A small network was shown many inputs. Here are its activations along a few directions, one row for each input.
In each table, some parts of the input vary, and every possible input appears once, in random order.
Descriptions start from the smaller parts, as in this example, which fits no table here: one of 4 places along a line, together with either a single point or one of 11 places around a ring or (one of 2 separate values, together with one of 8 places around a ring).
Shared parts are said once, and a part with two or three values counts as separate values.
In the rows, zero is written as 128.

Other details of the inputs vary at random and push rows far along two fixed directions, the same in every table; ignore that.

Table:
row 1: [156 102 131 131 138 112 171 134 136 124 176 117 116 190  90 121]
row 2: [114 164 128 164 115 127  97 127  89 111  69 142 162  90 138 158]
row 3: [140 114 168 114 164 117 155 127 141 114 194 121 124 166 103 135]
row 4: [164  55  63  90  84 149 150 129 193 198 128 102  60 176 113  44]
row 5: [154  86 109 118 114 122 160 137 158 150 153 113  95 182  99  91]
row 6: [140  78 108  86 111 133 143 126 190 162 166 102  79 156 126  77]
row 7: [118 149 111 138 112 146 115 128  99 130  61 131 134  91 148 136]
row 8: [102 197 139 163 137 124 115 131  59  94  66 152 178  80 143 187]
row 9: [100 212 172 179 174 111 115 137  29  52  92 157 201  88 125 230]
row 10: [141 115 164 114 164 115 153 132 133 112 201 129 120 163 108 124]
row 11: [113 157 106 157 113 129 103 120 101 125  67 142 162  95 146 147]
row 12: [ 99 145 119 125 109 135  91 121 133 129  94 131 142  75 160 129]
row 13: [121 136  82 138  78 152  88 126 127 164  43 128 128  82 155 111]
row 14: [121 124  65 129  75 157  93 121 138 174  43 127 126  88 160 101]
row 15: [145  69 110  81 115 142 143 131 191 180 162 105  71 163 135  63]
row 16: [101 129 104 120 101 143  92 123 148 152  89 129 118  84 173 114]
row 17: [145 104 162 110 162 117 162 126 152 121 201 116 112 177 101 129]
row 18: [161  97 126 101 137 128 182 142 133 133 173 118  89 190  90 111]
row 19: [144  86 133  99 140 125 156 128 172 147 191 112  84 175 119  98]
row 20: [104 129 110 118 105 147  91 124 146 158  84 129 122  86 174 113]
row 21: [147  70 110  74 108 141 143 130 193 175 162 101  79 158 126  58]
row 22: [168  69  95 103 104 133 159 131 171 175 153 104  70 182  97  68]
row 23: [155 156 185 171 199  98 175 128  74  57 204 147 164 187  61 197]
row 24: [115 127  74 133  69 150  93 132 142 167  41 124 126  93 161 100]
row 25: [123 125  74 130  72 152  91 123 134 174  45 123 122  84 158 101]
row 26: [102 130 103 119 100 141  92 124 146 149  92 130 119  81 172 111]
row 27: [110 188 144 179 130 124  94 127  69  88  70 149 184  84 138 186]
row 28: [131 151 203 147 201  92 165 123 101  58 225 137 155 167  84 194]
row 29: [118 128  67 131  75 150  94 124 143 170  40 127 125  95 162  97]
row 30: [109 186 143 178 130 121  96 123  66  90  73 148 186  82 140 187]
row 31: [147  69 112  75 110 142 143 129 194 178 160 100  78 160 127  62]
row 32: [154 130 164 136 168 108 183 143  99  90 175 130 130 169  87 162]
row 33: [135 138 186 137 189  95 163 129 109  72 227 138 137 167  93 163]
row 34: [136 136 193 136 191 100 165 124 117  78 218 131 142 172  90 175]
row 35: [137 137 190 131 187  96 163 128 112  71 224 133 146 165  85 163]
row 36: [104 136 114 118 106 141  89 128 133 144  92 134 133  76 169 109]
row 37: [104 135 118 118 109 146  89 127 135 150  86 134 133  80 171 113]
row 38: [106 171 120 168 123 123 100 122  86 108  65 152 173  89 140 162]
row 39: [139 105 145 102 141 122 146 129 153 127 182 117 114 152 112 107]
row 40: [ 96 185 172 159 162 112 102 126  75  71 132 158 181  81 141 186]
Description of these inputs: either one of 5 separate values or (one of 3 separate values, together with one of 5 places around a ring) or (one of 2 separate values, together with one of 10 places around a ring).
- Change only the place on the ring of 10 in row 15. List by row number the other rows that result. => row 10, row 16, row 19, row 20, row 26, row 33, row 36, row 37, row 40

Table:
row 41: [146 104 154 115 167 155 140 118 153 151 159 124 126 160 131 147]
row 42: [157 155 167 112 187 118 162 136  56  91 197 141 139 140 100 134]
row 43: [149 135 162 104 151 113 167 148  80 112 177 143 133 131  96 112]
row 44: [123 163 134 138 133 144  91  92 117 116  83 117 180  95 116 162]
row 45: [150 106 167 151 163 127 153 133 116 125 169 169 135 158  96 128]
row 46: [105 162 182 163 160 142  92 131 107 119  94 147 185 115 157 194]
row 47: [105 137  73 114  86 152 107 140 124 127  68 116  84  67 166 135]
row 48: [113 152 128 175  93  99 121 127 108  97  89 123 138  81 136 173]
row 49: [181  72 107  85 109 157 131 138 153 175 157 117 101 150 109  45]
row 50: [162  81  80 119  91 121 154 121 174 152 149  79  54 158 127  92]
row 51: [133 146 207  96 181 112 177 134  98  91 173 123 148 136  95 157]
row 52: [104 166 158 101 131 142 102 136 104 129  67 114 149  86 166 128]
row 53: [165 102 159 127 142 146 131 130 130 127 166 114  94 136 112 135]
row 54: [163 113 125 146 133 134 128 103 135 127 163 105  95 152  89 147]
row 55: [ 99 161  84 143 141 139 126 131  87 106  92 168 129  99 154 148]
row 56: [119 175 158 136 155 138 114 126  62 100 115 130 116  69 157 178]
row 57: [159 103 136 138 166 148 138 122 123 142 162 155 115 159 119 109]
row 58: [127 103  86 119 130 124 161 153 141 134 145 142  81 184 126  92]
row 59: [120 147 176 128 127 146  86 136 122 122  75 121 179 100 140 137]
row 60: [132 142  67 137  82 123 105 122 110 136  78 122 148  91 148  96]
row 61: [101 154  95 119  90 124 122 157  89 104  82 154 157  70 126 126]
row 62: [155 122 187 106 170 142 140 123 129 110 160 114 154 144  98 139]
row 63: [107  91 135 115 113 100  93 114 197 119 229 117  80 111 148  88]
row 64: [131  93 110 100 100 121 171 156 152 120 152 111  62 137 105 123]
row 65: [150 116 165 161 169 128 134 138 111 123 162 159 134 178 113 123]
row 66: [160  85 153 126 113 141 120 148 154 149 146 104  82 155 121 104]
row 67: [145 118 129 159 110  94 144 137 137 108 148  95  97 166 120 136]
row 68: [146  89 101 100 133 143 149 140 144 185 140 131  58 174 152  53]
row 69: [106 146 121 131  88 113 123 120 139 119  62 110 170  85 137 136]
row 70: [141 107  93  95 106 118 154 168 130 123 153 120 103 168 105  77]
row 71: [110 115  80 106  95 159 115 130 129 195  58 154  89  78 182  70]
row 72: [129 116 148 138  92 149  96 139 130 143  85 130 119  71 139 135]
row 73: [152 100  76 144 130 116 162 112 146 145 151 129  94 178 128  92]
row 74: [121 146  94 150  75 104 116 133 105 121  78 136 168  84 130 113]
row 75: [135 129 150 156 160 124 132 109 147 132 157 121 145 194 102 173]
row 76: [114 164 118 137 162 148 116 118  71 135  98 165 125  89 172 133]
row 77: [129 134 113 166  88 138  76 118 131 141  80 111 116 110 131 142]
row 78: [128 138 144  89 164 123 175 137 124  81 164 109 131 150  97 151]
row 79: [128 122  55 132  46 123  92 139 140 164  54 110 132 108 161  60]
row 80: [128  92 102  64 102 134 157 155 183 142 125  86  89 168 120  77]
row 81: [ 86 118  81  95  93 147 137 141 168 160  71 129 111 101 164 135]
row 82: [136 155  87 148 100 146  73 106  96 139  77 138 168  83 122 120]
row 83: [ 94 141 198 117 175  82 109 107 161  62 244 131 169 119 118 136]
row 84: [127 145 161 144 156  98 162 160  96  58 179 122 105 162  98 182]
row 85: [120  87  87  83 116 138 163 151 193 165 136 103  73 188 144 104]
row 86: [124 125 143 148 145  95 178 120 148 114 158 122 144 170 114 175]
row 87: [ 70 133 106 146 120 113  57 102 161 127 157 173 135  71 189  88]
row 88: [144 149 162 136 168  95 169 112 116  72 169 102 163 162  93 166]
row 89: [141  78 150 104 132 150 149 131 182 175 146 124 115 158 123 122]
row 90: [143 114 162 107 136 124 163 142 115 128 164 117  74 124 117 132]
row 91: [118 128 101  60 102 173 104 120 145 180  54  97 106  69 182  79]
row 92: [147 121 149 126 132 126 123 113 154 128 136  98 146 173  85 126]
row 93: [119 132  75 171  96 149  72 109 132 171  55 150 132 120 150 104]
row 94: [141 117 107 169 135  96 154 129 130 123 148 136 116 193 124 111]
row 95: [110 180 176 152 147 124 105 143  61  94 105 131 126  84 158 179]
row 96: [ 97 121  96  75  80 142 134 146 160 138  64 111 124  85 138 106]
row 97: [ 98 147 131 112 137 149 110 132 127 165  80 124 121 112 191 141]
row 98: [108 134  75 136 104 138 116 105 159 160  69 111 131 110 181 142]
row 99: [164 111 174 126 139 121 146 148 104 114 177 148 158 142  75 113]
row 100: [123 144 132 170  98 129  93 112 114 121  89 130 137  83 110 172]
row 101: [117 193 164 142 150 119 104 149  36  93 108 154 176  88 144 146]
row 102: [ 87 178 132 168 156 110 143 142  62  68 109 190 165  97 125 190]
row 103: [114 100 119 101 111  98  90 120 178 123 228 138 124 115 136  50]
row 104: [121 143 192 116 194 117 180 130 106 112 180 140 134 152 120 186]
row 105: [127  87  75  71 127 151 171 133 188 165 145 104  69 170 142 110]
row 106: [130 128 144  93 179 146 159 119 129 150 159 119 101 149 152 147]
row 107: [137 148 174 147 156  83 161 129 121  72 160 100 167 180  94 159]
row 108: [107 161 117 192 127  97 133 119  90  99  96 168 167 108 135 161]
row 109: [152  80  85 106 125 158 136  93 199 194 144  99  90 182 119 110]
row 110: [164 129 139 153 136 109 126 127 106 112 171 129 155 181  68 120]
row 111: [131 162 132 166 113 118  99 117  80 106 104 156 194  93  88 152]
row 112: [112 153 111 186 121 133  96 102 100 132  77 175 166  97 121 154]
row 113: [124 114 107 110  77 149  99 105 171 167  62 107 146  98 114 105]
row 114: [117 151 194 130 137 138 108 130 109 103  90 138 196  79 116 163]
row 115: [ 60 114  98 107  99 130  54 100 216 166 137 132 125  69 211  94]
row 116: [156 116 102 158 155 137 133  95 126 141 155 147 118 171  98 123]
row 117: [144  71  99 109 106 146 146 105 208 196 138 108  97 177 106 109]
row 118: [164 121 172 136 144 122 126 153 100 112 169 139 156 162  92 108]
row 119: [112 177 108 128 133 125 124 146  60  77 112 152 165  85 125 153]
row 120: [128 130 142 156 152  96 162 126 146 114 159 111 139 197 127 167]
- The inputs of row 116 and row 44 match in every part but one. If row 65 is changed in the same way as row 116 into row 44, which row does it become? => row 59
- The inputs of row 110 and row 92 match in every part but one. If row 103 is changed in the same way as row 110 into row 92, which row does it become? => row 83
- What is each input in this table made of? => one of 5 separate values, together with either a single point or (one of 3 separate values, together with one of 5 places around a ring)
- Change only the choice among 5 separate values in row 55. List by row number the other rows that result. => row 47, row 78, row 105, row 119
- Change only the choice among 3 separate values in row 102. List by row number the other rows that result. => row 55, row 58
- Change only the choice among 5 separate values in row 81. List by row number the other rows that result. => row 61, row 64, row 96, row 102
- A walk changes only the place on the ring of 5. It starts at row 114 and steps to row 51. List the rest of the walk in order. => row 96, row 69, row 113
- Change only the place on the ring of 5 in row 100. List by row number the other rows that result. => row 48, row 64, row 72, row 90

Table:
row 121: [102 142 143 128 137 147  91 118 142 131 100 135 159  86 181 158]
row 122: [107 145 144  94 148 124 131 122 117 113 147 142 124 103 139 134]
row 123: [152  95 120 127 148 108 188 132 153 113 182 122  97 204  87 112]
row 124: [126 123 159 123 163 128 127 110 160 118 177 127 137 139 115 158]
row 125: [158  85  94 106  92 127 159 129 169 173 143 110 105 171 106  78]
row 126: [137 127 128 135 135 132 131 131 109 126 100 137 148 128 112 122]
row 127: [103 141 156 140 141 125  98 106 143 115 150 131 150 110 120 151]
row 128: [153  92 109 110 120 147 155 147 145 154 136 131  87 172 107  90]
row 129: [ 89 178 147 137 147 126 102 127  72  76 126 159 173  49 149 171]
row 130: [104 150 104 145 103 125 112 137 112 129  71 150 170 102 136 138]
row 131: [ 97 181 149 189 150 115 110 132  58  86  83 168 175  85 134 209]
row 132: [104 125  87 113  76 145  71 137 143 152  83 131 122  45 187  82]
row 133: [111 126  93  96  55 158 103 148 146 157  18  89 110  68 160 121]
row 134: [152  94 160 116 141  98 143 140 156 115 220 120 101 169 108  92]
row 135: [112 185 141 184 139 112 122 112  79  79  91 147 175  96 134 187]
row 136: [150 100  90 108 107 122 148 134 155 155 149 108 114 179 108  91]
row 137: [184  92 146 118 149 121 179 122 135 135 182 109 111 192  73 102]
row 138: [169  84  94  99 115 140 142 126 155 168 135  96  94 173 107  69]
row 139: [121 131  70 134  95 135 110 120 143 143  77 113 113 120 155 108]
row 140: [165 143 183 154 177 117 175 133  83  87 192 143 135 181  73 169]
row 141: [126 152 131 164 144 116 122 127  87 110 124 135 136 128 125 175]
row 142: [ 86 127 112 101  98 161  85 128 156 176  60 119 125  72 212 104]
row 143: [146 141 166 169 162 105 160 122  87 100 166 139 135 151  95 184]
row 144: [127 133 202 147 174  91 134 119 121  73 221 136 145 167  89 153]
row 145: [158  78  61  87  78 167 125 139 173 200 103 102  58 158 138  49]
row 146: [ 88 156 136 104 134 136 106 130 128 144  94 129 128  79 179 121]
- What is each input in this table made of? => either a single point or one of 10 places around a ring or (one of 3 separate values, together with one of 5 places around a ring)
- Change only the place on the ring of 5 in row 138. List by row number the other rows that result. => row 136, row 139, row 141, row 145
